X =
1211,5707,5263,2231,4813
5199,3086,4748,2120,4064
6349,4751,8496,2620,3970
2384,3794,4884,8085,6966
6588,4021,4740,4869,6162
4285,5045,2888,6993,5686
4849,3630,4942,4351,3522
5110,6505,4398,5100,4742
4349,3618,1836,8568,5683
6499,3965,1946,5036,3589
5600,5072,2601,4520,3998
4316,4932,2034,6914,3352
4255,5329,2547,4246,5939
4092,3496,3124,8865,6180
6040,4362,4548,4587,5655
Indices start at 1.
(1, 1) => 1211
(6, 2) => 5045
(12, 2) => 4932
(6, 3) => 2888
(13, 2) => 5329
(11, 5) => 3998
(11, 2) => 5072
(13, 5) => 5939
(15, 3) => 4548
(4, 2) => 3794
(12, 5) => 3352
(1, 4) => 2231
(15, 1) => 6040
(3, 5) => 3970
(6, 5) => 5686
(4, 5) => 6966
(13, 1) => 4255
(1, 5) => 4813
(6, 1) => 4285
(15, 2) => 4362
(14, 1) => 4092
(7, 4) => 4351
(8, 5) => 4742
(8, 4) => 5100
(3, 4) => 2620
(12, 1) => 4316
(2, 5) => 4064
(5, 1) => 6588
(15, 4) => 4587

a =
[[ 0.31  1.23 -1.57  2.98  0.41  1.90 -2.60]
 [-0.07  0.71  2.50  1.50  0.40  1.55  2.44]
 [ 0.98 -1.81  1.74 -1.29 -0.17  0.29  1.36]
 [ 1.02  2.04 -0.39  1.30  1.51  0.30  0.40]
 [-2.77  4.06  0.37  5.41 -1.87  3.00 -4.41]
 [-0.32  1.79 -0.08  2.94 -2.95  0.64 -1.98]]
Indices start at 1.
row 1 col 1 = 0.31
row 1 col 6 = 1.90
row 4 col 5 = 1.51
row 2 col 5 = 0.40
row 5 col 7 = -4.41
row 2 col 7 = 2.44
row 3 col 1 = 0.98
row 6 col 2 = 1.79
row 1 col 4 = 2.98
row 5 col 4 = 5.41
row 4 col 6 = 0.30
row 5 col 5 = -1.87
row 6 col 5 = -2.95
row 2 col 6 = 1.55
row 1 col 5 = 0.41
row 3 col 4 = -1.29
row 4 col 3 = -0.39
row 2 col 4 = 1.50
row 5 col 6 = 3.00
row 3 col 3 = 1.74
row 6 col 4 = 2.94
row 6 col 3 = -0.08
row 5 col 3 = 0.37
row 3 col 6 = 0.29

B =
array([[-5.27, -2.90,  1.11,  2.19,  4.05,  3.88,  0.31, -0.47, -2.81],
       [-4.83, -3.58,  0.68,  1.64,  3.57,  4.52,  0.93, -0.47, -2.31],
       [ 1.21, -0.52, -1.90, -5.01, -4.21,  0.08,  1.86,  3.22,  4.66],
       [-4.83, -3.91, -0.18,  1.64,  3.08,  4.52,  1.55, -0.47, -1.81],
       [-0.51, -2.22, -4.92, -3.35,  0.65,  1.66,  3.70,  4.14,  0.68],
       [ 1.21, -0.52, -2.34, -5.01, -3.73,  0.39,  1.86,  3.68,  4.66]])
Indices start at 1.
(1, 1) => -5.27
(6, 1) => 1.21
(5, 8) => 4.14
(3, 6) => 0.08
(5, 2) => -2.22
(1, 2) => -2.90
(3, 3) => -1.90
(4, 2) => -3.91
(5, 5) => 0.65
(5, 3) => -4.92
(5, 6) => 1.66
(6, 4) => -5.01
(1, 5) => 4.05
(2, 9) => -2.31
(2, 3) => 0.68
(6, 9) => 4.66
(3, 5) => -4.21
(5, 7) => 3.70
(4, 4) => 1.64
(5, 1) => -0.51
(6, 7) => 1.86
(3, 9) => 4.66
(1, 4) => 2.19
(6, 6) => 0.39
(3, 4) => -5.01
(1, 9) => -2.81
(2, 6) => 4.52
(6, 3) => -2.34
(4, 7) => 1.55
(2, 2) => -3.58

data =
[[182, 174, 184, 152, 175, 159, 168, 164, 159, 173, 186, 173],
 [182, 174, 191, 151, 175, 159, 168, 150, 128, 173, 186, 173],
 [182, 174, 182, 151, 175, 159, 168, 164, 159, 173, 186, 173],
 [160, 180, 151, 151, 175, 149, 168, 187, 159, 110, 196, 150],
 [182, 174, 184, 151, 175, 159, 168, 164, 159, 173, 186, 173],
 [182, 174, 184, 156, 175, 159, 168, 164, 159, 173, 186, 173],
 [133, 201, 113, 151, 174, 130, 159, 221, 170, 63, 211, 126],
 [182, 174, 185, 151, 175, 159, 168, 161, 156, 173, 186, 173],
 [182, 174, 196, 151, 175, 159, 168, 147, 134, 173, 186, 173],
 [169, 174, 165, 151, 175, 151, 168, 173, 159, 121, 195, 156]]
Indices start at 1.
row 1 col 1 -> 182
row 7 col 11 -> 211
row 5 col 3 -> 184
row 8 col 2 -> 174
row 5 col 12 -> 173
row 1 col 10 -> 173
row 6 col 5 -> 175
row 6 col 7 -> 168
row 9 col 3 -> 196
row 9 col 10 -> 173
row 6 col 10 -> 173
row 8 col 11 -> 186
row 10 col 5 -> 175
row 4 col 8 -> 187
row 9 col 11 -> 186
row 10 col 6 -> 151
row 2 col 6 -> 159
row 7 col 4 -> 151
row 1 col 9 -> 159
row 10 col 12 -> 156
row 2 col 1 -> 182
row 3 col 9 -> 159
row 1 col 7 -> 168
row 7 col 1 -> 133
row 1 col 3 -> 184
row 10 col 3 -> 165
row 2 col 12 -> 173
row 6 col 2 -> 174
row 8 col 7 -> 168
row 4 col 3 -> 151
row 3 col 12 -> 173
row 8 col 4 -> 151
row 5 col 2 -> 174
row 9 col 1 -> 182
row 4 col 9 -> 159

m =
[[0.96 1.40 2.34 3.42 0.23 0.46]
 [0.26 0.76 0.74 0.65 1.79 1.15]
 [1.07 0.61 0.20 0.33 0.40 1.95]
 [0.29 2.23 1.51 0.95 1.07 2.19]
 [1.34 0.21 0.18 2.31 1.90 2.28]
 [0.79 3.07 0.40 0.14 0.44 4.73]
 [0.59 2.22 0.36 0.18 0.34 1.97]
 [2.20 0.53 0.53 1.42 0.40 0.16]
 [0.36 3.49 1.69 1.62 0.45 0.33]
 [0.74 0.38 0.28 1.73 0.25 1.13]
 [1.82 1.15 0.73 0.16 1.82 0.37]
 [0.81 3.05 1.80 0.44 0.77 0.15]
 [0.64 1.20 0.85 0.31 0.37 0.29]]
Rows and columns are counted from 1.
(1, 1) -> 0.96
(1, 2) -> 1.40
(9, 4) -> 1.62
(12, 3) -> 1.80
(9, 1) -> 0.36
(13, 5) -> 0.37
(5, 2) -> 0.21
(2, 3) -> 0.74
(13, 4) -> 0.31
(6, 3) -> 0.40
(12, 2) -> 3.05
(9, 3) -> 1.69
(5, 1) -> 1.34
(3, 2) -> 0.61
(6, 2) -> 3.07
(8, 6) -> 0.16
(8, 5) -> 0.40
(10, 1) -> 0.74
(7, 6) -> 1.97
(4, 2) -> 2.23
(7, 3) -> 0.36
(11, 6) -> 0.37
(4, 6) -> 2.19
(8, 1) -> 2.20
(12, 5) -> 0.77
(6, 6) -> 4.73
(4, 4) -> 0.95
(13, 3) -> 0.85
(1, 4) -> 3.42
(11, 4) -> 0.16
(11, 2) -> 1.15
(13, 2) -> 1.20
(7, 2) -> 2.22

M =
[[-1.59 -2.27  0.17 -2.08  3.35 -0.25]
 [ 0.31 -2.09 -1.37 -1.32  0.46 -0.06]
 [-0.11 -1.67 -0.41 -2.52  2.07  0.03]
 [-0.11 -0.73 -0.58 -0.74  0.50 -0.23]
 [-0.09 -1.81 -0.91 -2.16  1.37  0.08]
 [-0.36 -1.64 -0.21 -2.64  2.95 -0.65]
 [-0.51 -0.54 -0.23  0.75 -0.64  0.44]
 [-1.36 -4.10 -0.43 -1.21  2.68  0.10]
 [-0.38 -1.78 -0.43 -2.19  1.76  0.31]
 [-1.18 -2.60  0.23 -2.01  3.43 -0.31]
 [-0.33 -4.45 -0.94 -1.74  2.11  0.37]
 [ 0.14 -3.08 -1.07 -2.34  2.20 -0.38]
 [-0.14 -0.88 -0.67 -0.55  0.10  0.09]]
Rows and columns are counted from 1.
(1, 1) = -1.59
(9, 1) = -0.38
(1, 4) = -2.08
(1, 6) = -0.25
(10, 6) = -0.31
(4, 1) = -0.11
(6, 3) = -0.21
(11, 2) = -4.45
(2, 4) = -1.32
(3, 6) = 0.03
(4, 2) = -0.73
(2, 5) = 0.46
(5, 3) = -0.91
(11, 4) = -1.74
(7, 5) = -0.64
(7, 4) = 0.75
(8, 4) = -1.21
(7, 6) = 0.44
(3, 3) = -0.41
(2, 2) = -2.09
(2, 3) = -1.37
(11, 5) = 2.11
(6, 6) = -0.65
(4, 5) = 0.50
(13, 6) = 0.09
(8, 1) = -1.36
(12, 5) = 2.20
(6, 2) = -1.64
(2, 6) = -0.06
(12, 4) = -2.34
(13, 5) = 0.10
(5, 4) = -2.16
